A small network was trained on invented records. Each row is its activation on one of them, seen along a few directions.
Each row is followed by the record's values for the fields ZIV, MUNU, GAPOD, RIZO, MIPUS, GIGOK.
A field that a record lacks is written none.
Other fields move the rows too, some of them a lot.
(in the rows, 500 means zero)
Random noise pushes rows far along 12 fixed directions. That doesn't count. These rows show it; they differ only by the noise:
[602 516 435 791 726 372 450 517 562 309 527 670 389 593 500 578 462 398
 620 365 623 847 441 464 712 688 463 725]
[674 360 218 602 639 450 674 769 881 533 525 763 585 193 457 649 584 525
 551 411 309 585 634 516 512 378 577 284]
[426 371 395 359 523 663 641 744 400 560 432 569 516 254 558 394 323 422
 554 279 472 302 768 559 455 311 544 420]
[690 546 599 816 419 549 759 474 464 310 492 576 322 542 689 339 736 535
 616 538 589 333 584 464 590 483 651 594]
[587 562 546 719 461 391 476 557 603 562 405 568 426 473 356 614 479 746
 510 583 504 708 461 451 516 444 503 476]
[389 574 543 347 484 573 351 376 345 614 398 277 434 577 537 508 457 444
 531 557 647 609 477 511 626 600 482 506]
[597 531 488 675 377 283 304 523 504 646 405 395 450 588 197 839 473 505
 487 418 617 675 390 197 509 686 465 384]
[624 438 520 473 489 445 407 408 354 642 393 535 415 617 636 496 305 621
 584 522 555 645 629 711 497 497 407 663]
[347 541 757 277 389 369 406 418 118 583 631 304 350 564 215 388 332 352
 361 578 637 587 569 540 403 492 576 539]
[647 534 620 401 173 384 438 354 277 584 576 311 545 763 473 724 511 534
 455 531 772 332 517 369 382 736 433 537]
[487 471 423 377 490 470 519 196 554 467 472 390 633 504 568 602 539 556
 650 462 632 473 455 469 410 527 483 424]
[468 601 683 705 373 385 375 499 392 615 420 360 373 609 207 562 446 592
 452 578 579 592 373 284 497 491 573 460]
[627 370 389 404 469 360 524 418 492 589 646 497 626 541 461 747 553 285
 535 302 634 550 580 451 445 713 586 384]
[515 434 397 437 473 617 514 357 420 540 252 422 485 456 731 473 424 573
 713 376 584 364 612 524 488 440 427 489]

[660 582 540 426 383 508 530 441 439 513 556 480 421 606 676 590 652 547
 464 701 609 575 603 665 641 657 458 546] : ZIV=gug, MUNU=pog, GAPOD=gaduf, RIZO=tivat, MIPUS=zuna, GIGOK=dil
[429 726 671 479 308 549 416 586 390 638 476 394 382 489 403 576 544 633
 332 690 646 673 493 517 626 574 519 453] : ZIV=lir, MUNU=lig, GAPOD=fiboz, RIZO=none, MIPUS=vesev, GIGOK=lete
[562 502 340 514 829 435 352 469 547 410 552 478 238 547 547 338 550 137
 575 649 374 671 438 611 757 532 451 623] : ZIV=dule, MUNU=kupo, GAPOD=fiboz, RIZO=none, MIPUS=vesev, GIGOK=none
[408 476 483 655 716 533 528 373 501 349 589 452 358 496 440 213 559 254
 592 516 440 438 408 464 588 339 713 516] : ZIV=sude, MUNU=lig, GAPOD=fiboz, RIZO=none, MIPUS=vesev, GIGOK=lete
[422 367 545 294 584 437 542 509 439 650 714 632 581 382 369 337 225 548
 448 562 354 501 611 788 284 143 596 469] : ZIV=gug, MUNU=lig, GAPOD=fiboz, RIZO=none, MIPUS=vesev, GIGOK=none
[584 367 548 596 513 207 565 381 452 367 645 540 372 472 260 375 483 308
 522 502 404 410 517 410 307 341 594 476] : ZIV=gug, MUNU=lig, GAPOD=gaduf, RIZO=sol, MIPUS=pakem, GIGOK=none
[394 574 568 614 505 575 661 478 358 417 497 674 511 408 505 504 379 617
 583 270 691 634 584 573 485 426 565 541] : ZIV=gug, MUNU=duter, GAPOD=fiboz, RIZO=none, MIPUS=vesev, GIGOK=dil
[406 372 561 585 708 400 449 512 495 444 573 613 636 607 413 461 325 317
 487 325 458 529 388 411 421 526 557 658] : ZIV=lir, MUNU=duter, GAPOD=gaduf, RIZO=nipop, MIPUS=vesev, GIGOK=none
[607 446 485 457 333 554 578 631 553 727 565 445 498 451 409 379 554 550
 372 764 215 195 610 523 371 233 602 300] : ZIV=gug, MUNU=duter, GAPOD=fiboz, RIZO=none, MIPUS=vesev, GIGOK=lete
[544 430 539 628 593 615 511 625 510 668 464 492 568 618 611 446 576 292
 501 428 420 435 454 438 639 568 746 451] : ZIV=sude, MUNU=pog, GAPOD=gaduf, RIZO=sol, MIPUS=vesev, GIGOK=none
[417 546 409 340 412 635 485 259 479 483 346 315 513 432 639 503 609 482
 635 429 638 436 531 469 531 587 448 400] : ZIV=lir, MUNU=lig, GAPOD=fiboz, RIZO=none, MIPUS=vesev, GIGOK=lete
[666 345 425 331 444 254 582 150 449 464 454 521 519 388 588 671 618 399
 619 300 597 641 658 575 356 668 470 366] : ZIV=gug, MUNU=pog, GAPOD=gaduf, RIZO=sakud, MIPUS=zuna, GIGOK=none
[490 564 525 461 395 581 624 502 461 214 482 414 508 444 571 409 595 513
 533 529 535  96 476 317 427 463 407 535] : ZIV=gug, MUNU=none, GAPOD=none, RIZO=none, MIPUS=none, GIGOK=none
[562 525 495 479 538 561 583 765 550 611 493 644 421 390 475 491 462 567
 433 616 415 492 581 646 595 372 514 490] : ZIV=dule, MUNU=pog, GAPOD=fiboz, RIZO=none, MIPUS=vesev, GIGOK=dil
[474 616 647 565 320 606 369 755 398 575 609 486 518 764 493 439 267 814
 325 712 475 377 472 516 483 443 356 759] : ZIV=lir, MUNU=kupo, GAPOD=gaduf, RIZO=sakud, MIPUS=zuna, GIGOK=lete
[596 439 499 443 402 426 497 243 500 553 462 549 624 520 604 641 463 722
 567 416 577 670 558 654 345 557 437 495] : ZIV=gug, MUNU=none, GAPOD=none, RIZO=none, MIPUS=none, GIGOK=lete
[638 378 367 670 489 534 620 640 582 422 440 661 496 417 590 500 506 457
 580 254 445 279 614 379 483 497 524 501] : ZIV=lir, MUNU=pog, GAPOD=fiboz, RIZO=none, MIPUS=vesev, GIGOK=lete
[530 493 417 646 439 543 376 761 397 736 193 448 234 374 361 529 388 473
 553 401 404 518 629 369 570 346 494 327] : ZIV=sude, MUNU=kupo, GAPOD=gaduf, RIZO=sol, MIPUS=pakem, GIGOK=none
[558 612 764 738 353 552 702 796 484 452 568 694 574 534 511 553 545 700
 354 476 619 363 478 411 507 569 613 568] : ZIV=lir, MUNU=pog, GAPOD=fiboz, RIZO=none, MIPUS=vesev, GIGOK=none
[399 669 819 675 258 384 419 355 276 428 328 304 247 526 244 344 473 744
 452 617 581 541 417 342 396 404 487 582] : ZIV=lir, MUNU=lig, GAPOD=gaduf, RIZO=sakud, MIPUS=tabuk, GIGOK=lete
[387 561 537 487 439 422 528 519 554 337 620 586 624 409 279 522 279 755
 466 482 557 449 456 447 281 332 371 560] : ZIV=lir, MUNU=lig, GAPOD=fiboz, RIZO=none, MIPUS=vesev, GIGOK=lete
[553 396 470 397 425 446 742 522 578 466 627 536 647 362 447 448 620 431
 476 430 383 226 590 447 285 376 662 337] : ZIV=lir, MUNU=pog, GAPOD=gaduf, RIZO=sol, MIPUS=tabuk, GIGOK=none
[507 504 260 296 673 497 477 488 827 570 373 576 424 156 566 520 578 665
 570 658 348 911 588 791 609 394 388 310] : ZIV=lir, MUNU=lig, GAPOD=gaduf, RIZO=sol, MIPUS=pakem, GIGOK=lete
[512 510 414 760 517 692 469 684 504 474 336 576 514 607 713 477 373 670
 600 439 514 385 508 423 614 506 397 659] : ZIV=lir, MUNU=kupo, GAPOD=gaduf, RIZO=sakud, MIPUS=zuna, GIGOK=dil
[560 351 453 482 462 491 674 545 322 462 546 578 380 368 541 429 494 275
 551 187 513 432 824 569 424 506 579 442] : ZIV=sude, MUNU=duter, GAPOD=gaduf, RIZO=tivat, MIPUS=zuna, GIGOK=lete
[461 554 377 516 613 663 633 616 621 290 618 571 697 531 669 577 566 399
 556 360 632 243 377 389 626 612 484 545] : ZIV=dule, MUNU=pog, GAPOD=fiboz, RIZO=none, MIPUS=vesev, GIGOK=dil
[495 344 539 573 548 274 518 434 443 566 643 623 517 509 288 495 365 424
 506 298 447 608 574 516 311 424 592 461] : ZIV=lir, MUNU=duter, GAPOD=gaduf, RIZO=tivat, MIPUS=zuna, GIGOK=none
[363 417 588 488 452 581 461 339 105 573 400 282 324 556 518 274 509 163
 574 273 528 347 590 395 506 527 690 445] : ZIV=gug, MUNU=duter, GAPOD=gaduf, RIZO=tivat, MIPUS=tabuk, GIGOK=none
[519 447 286 334 459 534 319 504 745 617 454 252 658 573 521 508 470 585
 476 782 269 157 343 349 428 389 299 393] : ZIV=lir, MUNU=lig, GAPOD=gaduf, RIZO=sol, MIPUS=zuna, GIGOK=lete
[392 469 556 393 494 561 485 367 417 638 655 421 645 645 563 458 476 377
 445 492 551 434 468 561 433 540 665 490] : ZIV=lir, MUNU=kupo, GAPOD=fiboz, RIZO=none, MIPUS=vesev, GIGOK=lete
[523 441 635 783 509 602 758 187 536 584 462 584 566 563 769 306 676 674
 719 485 470 421 467 673 452 307 869 448] : ZIV=dule, MUNU=lig, GAPOD=gaduf, RIZO=tivat, MIPUS=tabuk, GIGOK=none
[532 440 420 353 667 368 391 295 641 438 570 506 661 563 532 578 387 519
 580 562 484 553 366 584 404 504 361 582] : ZIV=sude, MUNU=lig, GAPOD=fiboz, RIZO=none, MIPUS=vesev, GIGOK=none
[671 382 384 689 556 453 525 556 648 459 426 534 471 541 526 436 542 474
 565 477 301 306 432 386 489 409 506 527] : ZIV=dule, MUNU=pog, GAPOD=gaduf, RIZO=sol, MIPUS=tabuk, GIGOK=lete
[428 341 429 348 407 407 548 298 417 606 582 369 633 432 354 581 450 373
 550 262 541 305 582 418 249 414 626 207] : ZIV=sude, MUNU=pog, GAPOD=gaduf, RIZO=tivat, MIPUS=zuna, GIGOK=lete
[631 492 390 507 395 578 650 440 567 515 167 552 337 246 744 472 684 751
 645 498 431 475 710 631 500 424 417 397] : ZIV=lir, MUNU=duter, GAPOD=gaduf, RIZO=tivat, MIPUS=tabuk, GIGOK=dil
[563 477 566 473 455 353 612 158 535 445 489 363 526 503 440 535 729 374
 597 505 561 267 392 341 362 479 631 345] : ZIV=dule, MUNU=pog, GAPOD=fiboz, RIZO=none, MIPUS=vesev, GIGOK=none
[183 625 594 528 578 811 356 635 528 591 373 362 669 574 482 348 320 753
 432 583 435 475 275 406 585 320 516 561] : ZIV=sude, MUNU=duter, GAPOD=gaduf, RIZO=sol, MIPUS=tabuk, GIGOK=lete
[363 566 582 582 382 672 567 543 525 526 530 418 627 533 445 467 569 539
 429 474 516 271 401 281 471 467 635 414] : ZIV=lir, MUNU=duter, GAPOD=fiboz, RIZO=none, MIPUS=vesev, GIGOK=lete
[561 266 498 534 589 587 609 557 328 629 572 569 596 598 639 432 546 120
 518 158 522 409 616 506 508 651 786 468] : ZIV=sude, MUNU=duter, GAPOD=gaduf, RIZO=sol, MIPUS=vesev, GIGOK=dil
[707 438 482 731 513 395 582 313 624 450 517 679 544 641 615 495 462 710
 616 582 429 470 469 599 407 391 508 638] : ZIV=gug, MUNU=pog, GAPOD=fiboz, RIZO=none, MIPUS=vesev, GIGOK=lete
[482 522 332 623 603 558 300 640 571 492 302 469 533 549 476 629 306 580
 611 407 509 450 365 322 591 533 273 548] : ZIV=sude, MUNU=none, GAPOD=none, RIZO=none, MIPUS=none, GIGOK=dil
[511 497 603 461 428 589 481 562 402 644 511 542 551 604 652 472 385 576
 451 514 560 485 554 664 520 551 500 608] : ZIV=lir, MUNU=lig, GAPOD=fiboz, RIZO=none, MIPUS=vesev, GIGOK=lete
[479 489 557 550 467 511 628 530 266 386 532 594 306 359 540 432 562 300
 534 128 697 763 737 532 586 705 608 578] : ZIV=lir, MUNU=kupo, GAPOD=gaduf, RIZO=sol, MIPUS=tabuk, GIGOK=lete

Here are new rows. What are their fields?
[711 383 359 298 395 565 602 446 462 542 615 522 596 554 760 599 553 396
 538 395 598 312 721 660 474 663 466 492] : ZIV=sude, MUNU=pog, GAPOD=fiboz, RIZO=none, MIPUS=vesev, GIGOK=lete
[545 689 542 459 293 498 576 535 559 226 606 534 595 471 509 678 604 732
 426 528 732 515 520 432 482 719 293 593] : ZIV=lir, MUNU=none, GAPOD=none, RIZO=none, MIPUS=none, GIGOK=lete
[560 561 597 543 591 381 569 198 469 183 625 521 419 602 617 355 598 473
 585 610 575 581 426 611 514 551 437 720] : ZIV=gug, MUNU=none, GAPOD=none, RIZO=none, MIPUS=none, GIGOK=none
[555 516 417 520 512 502 716 296 751 183 647 483 463 361 565 301 848 544
 548 726 344 366 497 492 478 377 532 418] : ZIV=gug, MUNU=duter, GAPOD=gaduf, RIZO=tivat, MIPUS=zuna, GIGOK=lete
[651 511 423 440 506 479 647 328 685 171 576 507 551 507 708 459 738 561
 581 645 540 324 442 523 453 568 401 605] : ZIV=sude, MUNU=lig, GAPOD=gaduf, RIZO=sol, MIPUS=vesev, GIGOK=lete
[477 518 455 438 593 474 659 410 687 223 753 587 656 419 499 465 644 479
 504 547 462 495 432 520 448 486 533 510] : ZIV=gug, MUNU=none, GAPOD=none, RIZO=none, MIPUS=none, GIGOK=none
[340 534 590 627 497 553 525 614 492 587 390 537 575 414 406 476 410 635
 483 412 473 579 411 421 472 395 647 445] : ZIV=lir, MUNU=lig, GAPOD=gaduf, RIZO=sol, MIPUS=tabuk, GIGOK=none
[596 386 662 338 477 296 548 414 338 716 685 548 526 568 389 534 425 329
 396 495 496 598 641 713 333 523 708 459] : ZIV=sude, MUNU=pog, GAPOD=fiboz, RIZO=none, MIPUS=vesev, GIGOK=none
[471 605 439 427 454 690 467 690 705 722 720 352 639 586 468 561 637 508
 346 852 414 332 373 507 635 475 639 298] : ZIV=sude, MUNU=lig, GAPOD=fiboz, RIZO=none, MIPUS=vesev, GIGOK=lete
[767 448 264 541 484 430 405 434 736 579 464 451 460 530 586 694 693 450
 567 608 375 486 471 416 555 619 416 394] : ZIV=gug, MUNU=kupo, GAPOD=fiboz, RIZO=none, MIPUS=vesev, GIGOK=none
[814 462 421 762 468 568 658 679 675 482 470 689 513 594 823 547 742 537
 516 459 453 432 559 518 673 678 561 597] : ZIV=lir, MUNU=pog, GAPOD=gaduf, RIZO=sol, MIPUS=tabuk, GIGOK=lete
[542 510 593 406 482 439 632 198 392 245 570 447 501 548 657 393 569 461
 597 545 660 277 482 566 379 496 469 613] : ZIV=sude, MUNU=lig, GAPOD=fiboz, RIZO=none, MIPUS=vesev, GIGOK=none
[488 542 408 467 568 369 577 224 695 376 714 547 633 476 447 588 605 555
 558 565 540 641 400 567 389 497 523 432] : ZIV=lir, MUNU=kupo, GAPOD=fiboz, RIZO=none, MIPUS=vesev, GIGOK=lete
[564 469 607 558 470 371 556 307 499 497 625 461 525 634 416 344 585 487
 463 688 393 307 417 480 332 384 685 474] : ZIV=lir, MUNU=pog, GAPOD=fiboz, RIZO=none, MIPUS=vesev, GIGOK=dil
[202 640 591 311 620 668 439 402 491 456 454 354 620 476 569 510 541 407
 460 500 659 610 332 434 658 663 508 515] : ZIV=lir, MUNU=duter, GAPOD=fiboz, RIZO=none, MIPUS=vesev, GIGOK=none
[490 606 559 186 351 566 443 403 441 469 499 311 566 543 591 524 518 693
 429 772 604 333 483 585 436 546 284 535] : ZIV=sude, MUNU=none, GAPOD=none, RIZO=none, MIPUS=none, GIGOK=dil
[605 458 571 552 420 354 478 461 407 498 524 556 446 580 410 594 490 501
 458 433 573 635 517 462 451 624 540 520] : ZIV=gug, MUNU=pog, GAPOD=gaduf, RIZO=sol, MIPUS=pakem, GIGOK=dil
[760 441 400 674 519 513 404 586 535 852 411 566 454 674 643 671 635 371
 506 471 448 689 558 558 704 735 624 433] : ZIV=lir, MUNU=duter, GAPOD=fiboz, RIZO=none, MIPUS=vesev, GIGOK=dil
[602 581 470 497 284 484 811 557 664 275 681 538 586 335 471 587 860 531
 412 500 559 356 578 348 442 588 607 313] : ZIV=lir, MUNU=pog, GAPOD=gaduf, RIZO=sol, MIPUS=zuna, GIGOK=lete
[352 593 526 413 584 676 679 360 452 415 650 493 609 517 659 441 547 449
 589 504 685 381 451 623 538 428 616 523] : ZIV=dule, MUNU=kupo, GAPOD=fiboz, RIZO=none, MIPUS=vesev, GIGOK=dil
[530 470 336 442 643 664 547 601 625 561 486 574 501 449 702 345 524 473
 544 630 316 374 544 660 636 344 538 483] : ZIV=lir, MUNU=pog, GAPOD=fiboz, RIZO=none, MIPUS=vesev, GIGOK=dil
